A small network was shown many inputs. Here are its activations along a few directions, one row for each input.
Each table varies a few parts of the input and shows all the possible inputs, shuffled.
A made-up example of a description, with smaller parts first: values(3) and (point or line(11) or (line(4) and ring(5))).
Shared parts are said once, and a part with two or three values counts as separate values.

Other details of the inputs vary at random and push rows far along three fixed directions, the same in every table; ignore that.

Rows:
r1: [ 25   3  -8 -12 -11 -12   1  17  18  -2 -15 -12  27  19]
r2: [ 23  34  32  22   9  13  23  12   4   4  33  -5   0 -11]
r3: [-25   6  13  24  30  15  -1 -12 -17  -7   8  -4 -15   6]
r4: [-10 -17  -9  -1  22  -4  -7  -1  -4 -11 -23 -12  15  29]
r5: [  2   4  10   2 -21   8   8  -3  -1  12  23  15 -21 -36]
r6: [-30  -4  -5   2   4   4  -9 -18 -17   3   4  17 -27 -16]
r7: [  8 -22 -21 -27 -30 -14  -7   2   8   5 -16  10   5  -9]
r8: [ 26 -10  -2  -2  -7  -4   2  12  14   1  -4  -8  18   8]
r9: [ 15  28  14   6 -19   8  12   8   6  12  29  11 -11 -29]
r10: [ -3  32  27  29  33  17  13   6  -3  -4  17 -16   4  14]
r11: [19  6 20 15 -2  8 12 10  7  7 21 -1  0 -9]
r12: [ 46  -9   7   3   1  -6  11  26  26  -2  -7 -18  39  22]
r13: [ 11   4   7   2 -22   6   7   1   5  13  23  13 -18 -32]
r14: [-21   0 -20 -20  -8 -12 -12 -14  -8  -3 -15   7 -11   1]
r15: [  9 -15 -11 -16 -28  -9  -3   4   9   7  -5   9  -3 -10]
r16: [-29  31  19  29  38  16  -2 -10 -20  -6  16  -4 -13   7]
r17: [  6  -4   1  -8 -26   1   4   3   7  11  12  11 -12 -24]
r18: [ 25 -10  -1  -4  -7  -2   5  12  12   1  -7  -9  18   5]
r19: [  8 -21 -21 -24 -28 -15  -9   1   9   5 -14  10   4  -6]
r20: [-23 -24 -31 -23 -13 -13 -20 -17  -8  -2 -23  15 -10  -5]
r21: [ -2   6   1   5  36  -4   1   3  -1 -16 -20 -26  25  42]
r22: [ 31  -6  10   6   4  -2   9  19  18  -4  -3 -17  27  20]
r23: [ 20   6  15   4 -23   8  15  10  12  12  26   5  -8 -27]
r24: [-16 -18 -16  -3  17  -7 -15  -9  -7 -12 -23  -6  10  23]
r25: [  7 -15 -10 -15 -21  -8  -2   2   4   7  -7   8   0 -11]
r26: [-38   3   3   9   3  10  -7 -22 -21   1  13  16 -36 -22]
r27: [-23  18   4  10  24   9  -3  -8 -16  -7  -1  -2  -4   9]
r28: [-16 -12  -9  -2  11   1  -8  -8  -7  -6 -12  -3  -2  10]
r29: [-36  -2 -23 -20   1  -9 -15 -22 -21  -6 -19  12 -15   0]
r30: [ -9  10   2   9  35  -2  -4  -3  -8 -14 -11 -16  14  32]
Each input here is: ring(5) and (values(2) or line(4)).
Changing only the ring(5) part turns r15 into r4. The same change can be made to r14. Which row results?
Answer: r21
Which other rows does r12 become when the line(4) part takes its other values? List them by row number.
Answer: r6, r13, r20
List by row number the other rows that have the ring(5) part in common with r8.
Answer: r11, r16, r19, r24, r30
Which other rows does r14 become when the values(2) part takes its other values? List them by row number.
Answer: r1

Rows:
r31: [  3  -2  -4   0 -10   6  -2  -3   2   4   3   3  -5 -14]
r32: [  2  -6   2  -1 -11   1   4   0  -5   3   2   8  -5 -12]
r33: [  1  -4   3   0 -12   2  -3   0  -2   6   2   8  -3 -13]
r34: [  4  -3  -4  -1  -8   8  -2   0   2  10   2   4  -9 -12]
r35: [  3  -5   2   0 -10  -5  -1  -1  -1  10   5   7 -10  -7]
r36: [  5  -6  -5  -2  -7   6   3   0  -1   7   3   5 -10 -12]
r37: [  4  -7   4  -4 -10  -2   1  -2  -4   1   6   8  -8 -11]
r38: [ 17  20  37  29  21  12  22  13  13  -4  17 -27   7  17]
r39: [ 45   0  -5 -14  -7 -13   6  28  26  -2 -21 -20  47  26]
r40: [-28  -2 -20 -16   8 -11 -15 -14 -16  -9 -19   5  -9   7]
r41: [  1  -7   2  -5  -6  -2   4  -2   2   2   7   8  -6 -13]
r42: [-15 -12  -8  -6   2  -7  -7  -9  -3   6  -5   7 -11  -2]
r43: [  5  -4  -4   0  -7  -1  -1  -4   3   9   6   2 -12  -9]
r44: [  5  -7   3  -4  -8  -1   2   0  -3   6   5   9 -11  -7]
r45: [  3 -11 -25 -22   5 -24 -14   2   4 -10 -35 -13  25  30]
r46: [ -3  17  26  25  17  17  18   7   0  -5  11 -16  -5   7]
r47: [  3  -2 -16 -17  -1 -17  -9   0   2  -4 -20  -6  13  16]
r48: [ -3  -3  -1   1 -10  -1  -2   2   6   3   8  10  -4 -10]
r49: [  1  -7   2  -6  -6  -1   4  -3   2   1   7   8  -6 -13]
r50: [ 16  30  26  26  25  12  13  16   4  -4  19 -15  12  14]
r51: [  0  -2   1   3 -14  -2  -4   2   1   3   7  10  -5  -8]
r52: [  6  -5  -3  -4  -7   2   0  -4   0   1   7   3  -9 -13]
r53: [  0  11  -4  -6 -11  -1   5  -1  -2   3   2   7  -3 -10]
r54: [  0  -6   0  -3  -7   1   6   0   0   3   3   9  -3 -15]
r55: [-12   5 -10  -9   2  -9  -6 -12  -6  -2  -8   2  -3   5]
r56: [  9   1  10   1   0   7   8  13  11   1   1 -19  17  14]
r57: [ 16  30  27  27  24  12  15  13   6  -4  20 -13  13  15]
r58: [-33 -14 -16 -17   2  -4 -10 -14 -12  -7 -15  -3  -9  12]
r59: [ 4 24 21 17 23  9 11  2 -4 -5 16 -8  1  6]
r60: [  2  -3  -7   2 -10   4  -4   2   5   7   7   6 -11  -7]
r61: [ -2  -4   1  -2  -8   2   0   0   4   6   3   8  -2 -15]
r62: [  0 -11 -26 -23   4 -16 -16   3   2  -9 -39  -9  28  29]
r63: [ -3  -3  -1   1 -10  -1  -2   1   6   2   8  10  -4 -11]
r64: [  2  -2  -6   2 -12   3  -5  -2   5   1   8   5  -7 -10]
r65: [ -7 -27 -27 -14  10 -16 -17   5   6  -7 -36  -5  22  35]
r66: [  4  -5  -4  -1  -9   5   2  -2  -2   2   4   3  -7 -15]
r67: [ 22   2  -4  -9   6 -11   4  13  10  -8 -14 -14  26  23]
r68: [ 43 -10  -1  -8 -13 -11   9  32  36  -7 -20 -27  40  36]
r69: [  4  -6   4  -4 -10  -2   1  -3  -4   0   6   8  -7 -10]
r70: [  2  -4   3   0 -11  -6  -2  -3  -1   5   6   6  -7 -10]
r71: [ -1  -5   1  -1  -7  -6   1  -4   5   5   7   6  -5 -12]
r72: [-37  13  -1  11  38   8 -11 -18 -23 -12 -12  -3  -4  19]
r73: [  2  -2  -6   3 -11   3  -5   0   5   2   8   5  -8 -10]
r74: [  0  -7   0  -3  -7   1   6   1   0   4   3   8  -4 -16]
r75: [-31   3  11  15  36   8  -1 -11 -14 -10  -2 -21  -1  27]
r76: [ -2  -4   1  -2  -8   3   0   1   3   6   3   8  -2 -15]
r77: [  0  -5   1  -2  -7  -6   1  -3   4   6   7   6  -6 -13]
r78: [-30   0 -22 -13   6  -9 -20 -11 -13  -8 -18   7  -7   9]
r79: [  2  -6   3  -2 -12   2   3  -1  -5   2   3   8  -4 -13]
r80: [-37  -2 -23 -17   7  -8 -17 -24 -21  -8 -19  12 -15   6]
r81: [ -7  14  25  21  17  19  17   6  -4  -1  18 -17   0   7]
r82: [  0  -3   1   3 -14  -2  -5   3   1   3   7   9  -6  -8]
r83: [ 22   5  -7  -9 -10  -8   1  12  15  -1  -7  -4  21  15]
r84: [ 2 26 19 20 22 12 13  7 -7 -3 13 -9  4  3]
r85: [  4  -6   4  -4 -10  -2   2  -2  -4   1   6   8  -7 -10]
r86: [  2  -1  -6   3 -12   3  -4  -1   5   2   8   5  -7 -10]
r87: [  0  -4   0   3 -12  -1  -4   5   1   8   6  11  -9  -5]
r88: [  4  -3  -3   0 -10  -1  -2  -7   3   3   8   1  -8 -12]
r89: [  7  -6  -3  -5  -6   3   2  -2   0   6   6   5 -13 -10]
r90: [-41  10  -4   8  44   2 -12 -19 -28 -17 -13  -5  -8  22]
r91: [-26  14   1  15  39   5  -9  -9 -15 -15  -8  -7   3  28]
r92: [13 23 18 16 14  9 15 10  1 -1 12 -9 10  4]
r93: [  2  27  22  20  23  13   8   7  -4  -1  13 -10   4   2]
r94: [ -2  -4   2  -2  -8   3   0  -1   4   5   3   8  -1 -15]
r95: [-23  13   4  14  40   1  -5 -15 -17 -12  -8 -11   2  27]
r96: [  3  -2  -3   0 -10   7  -3  -4   2   3   4   3  -4 -15]
r97: [-16   0   3   2   6   5  -2  -2   0  -6 -13  -9  -3  12]
r98: [  2  -6   2  -1 -11   1   3   1  -6   3   3   8  -5 -13]
r99: [  4  -3  -4   0 -10  -2  -1  -6   3   4   7   1  -8 -12]
r100: [ -1  -5   1  -3  -6   4   1   2   4  11   2   9  -6 -12]
r101: [  1  -3   3   0 -12   2  -2   0  -2   5   2   8  -3 -12]
r102: [  2  -4   3   1 -12  -6  -1  -4  -1   5   6   6  -6 -10]
r103: [  1  -3   4   0 -13   3  -3  -1  -2   4   2   8  -3 -12]
r104: [  8  12  19  25  19  19   7   3   0  -1  15 -11   3  -2]
r105: [-38  -1 -23 -16   8 -13 -20 -23 -19  -6 -19   8 -15   5]
r106: [  1  -7   2  -6  -5  -2   4  -1   2   2   7   8  -6 -13]
r107: [-25 -16 -16 -11  17  -9 -10  -9  -5 -18 -35 -14   4  35]
r108: [  0  -5   2  -2  -8  -5   1  -4   5   4   8   6  -5 -13]
r109: [  4  -4  -5  -1  -9   5   3  -3  -1   2   4   3  -6 -15]
r110: [  2  -8   1  -6  -4  -1   5   0   2   7   6   9 -10 -10]
r111: [ 37  -1  -8 -16 -11 -18   4  16  21  -1 -14 -14  33  21]
r112: [  1 -11 -26 -23   3 -15 -15   2   4  -9 -39  -8  29  30]
r113: [  2  -5   3  -1 -11   3  -2   2  -2  11   1   9  -7  -9]
r114: [  0  -8   0  -4  -5   3   7   3   0   9   2   9  -7 -13]
r115: [  4  -5  -4  -2 -10   6   2  -4  -1   1   4   3  -6 -15]
r116: [ -3  -3  -1   1  -9  -1  -3   3   6   4   8  10  -5 -11]
r117: [  0  -3   1   3 -14  -1  -5   1   1   2   7  10  -5  -8]
r118: [ 34   0  -8 -16 -13 -11   3  18  21   0 -19 -11  36  19]
r119: [  6  -5  -3  -4  -8   2   1  -5   0   0   7   4  -9 -13]
r120: [-24  12   1  13  40   5  -3  -7 -19 -15 -13 -12   7  25]
r121: [  0  -6   0  -3  -7   2   6  -1   0   3   4   8  -3 -15]
r122: [  4  -3  -4   0  -9  -2  -2  -5   3   4   7   1  -8 -12]
r123: [  3  -7   2  -2 -10   2   4   2  -5   8   1   9  -8 -10]
r124: [ 45  -1  -8 -13  -7 -15   9  30  23  -4 -21 -21  45  25]
r125: [  6  -5  -3  -4  -8   3   1  -6   0  -1   7   3  -8 -13]
r126: [  2  -4   4   0 -12  -5  -2  -4  -1   4   7   6  -6 -10]
r127: [14 12  3 -5 -6 -3  9  4  6  1  6  0  4 -1]
r128: [-44   4   5  15  34  13  -8 -12 -18 -12  -1 -11 -10  24]
r129: [ 2 25 19 21 21 13 14  3 -6 -3 13 -8  4  5]
r130: [ 16  30  27  26  25  12  14  15   5  -4  20 -15  13  14]
Changing only one part turns r50 into r62. The same change can be made to r116. Which row results?
Answer: r76
Changing only one part turns r117 into r69. The same change can be made to r91. Which row results?
Answer: r59
Changing only one part turns r45 into r78. The same change can be made to r38. Which row results?
Answer: r68
Describe the family of inputs behind these rows.
Answer: ring(5) and (values(2) or ring(6) or (values(3) and line(4)))
Which other rows does r56 become when the values(2) part takes its other values? List them by row number.
Answer: r97
Which other rows does r96 become when the ring(5) part takes its other values? List them by row number.
Answer: r64, r88, r115, r125
Which other rows does r107 become when the values(2) part takes its other values? List them by row number.
Answer: r58
Which other rows does r70 become when the values(3) part takes its other values? List them by row number.
Answer: r77, r122
Which other rows does r61 become when the values(3) part takes its other values? List them by row number.
Answer: r31, r101

Rows:
r131: [ 19   2   4 -12 -44   5  13   6  13  18  20  15 -17 -42]
r132: [ 10  15  21  10 -27  11  12   6  10  18  37  15 -19 -36]
r133: [-23 -30 -45 -34 -26 -17 -26 -15  -3  -2 -34  14  -8  -2]
r134: [ 25  11  16   6 -33  10  13  15  15  19  32   9 -12 -34]
r135: [-14   7  10  23  35  13   0  -7 -15  -9   1  -5  -1   7]
r136: [ 18   6  20  23  27   5  10  15   5  -6   3 -15  25  20]
r137: [-43   2  -2  10  27   5 -13 -29 -30  -6   2  13 -29  -6]
r138: [-29   9  11  26  48  15  -4 -18 -25 -12   6  -5  -9  11]
r139: [  8   7 -29 -37 -25 -24 -12   2   7  -8 -31  -3  24  18]
r140: [ -7   8   7   4 -21   5   2  -9  -2  13  28  17 -33 -35]
r141: [ 31 -13   2  -8  -4 -10   9  19  19  -4 -12 -16  30  24]
r142: [  6   9  13   6 -25   6   7   2   6  14  30  14 -24 -31]
r143: [ 24   5  25  18  19   6  17  22  14  -4   5 -21  27  21]
r144: [-35  11  17  31  52  14  -4 -17 -29 -12   7  -1 -13  13]
r145: [-18  -7  -3   0  10   4  -4  -5 -10  -4 -11  -2  -3   8]
r146: [-34 -22 -29 -24  -4  -9 -18 -21 -15  -6 -24   8 -14   0]
r147: [ 20  23  -9 -14   4 -14   4  17  14  -3 -14 -15  28  27]
r148: [ 27   1  19  13  17   2  16  14  13  -5   2 -23  24  23]
r149: [-18 -25 -35 -26 -19 -14 -21 -15  -2  -2 -24   9  -8  -1]
r150: [ 33 -18 -14 -15 -12 -13  -2  18  16  -1 -23  -8  34  16]
Describe the family of inputs behind these rows.
Answer: values(2) or (values(3) and ring(6))
Which other rows does r134 become when the values(3) part takes its other values? List them by row number.
Answer: r145, r150
Which other rows does r132 become when the ring(6) part takes its other values? List them by row number.
Answer: r133, r134, r140, r142, r149
Which other rows does r135 become when the values(3) part takes its other values? List them by row number.
Answer: r131, r133
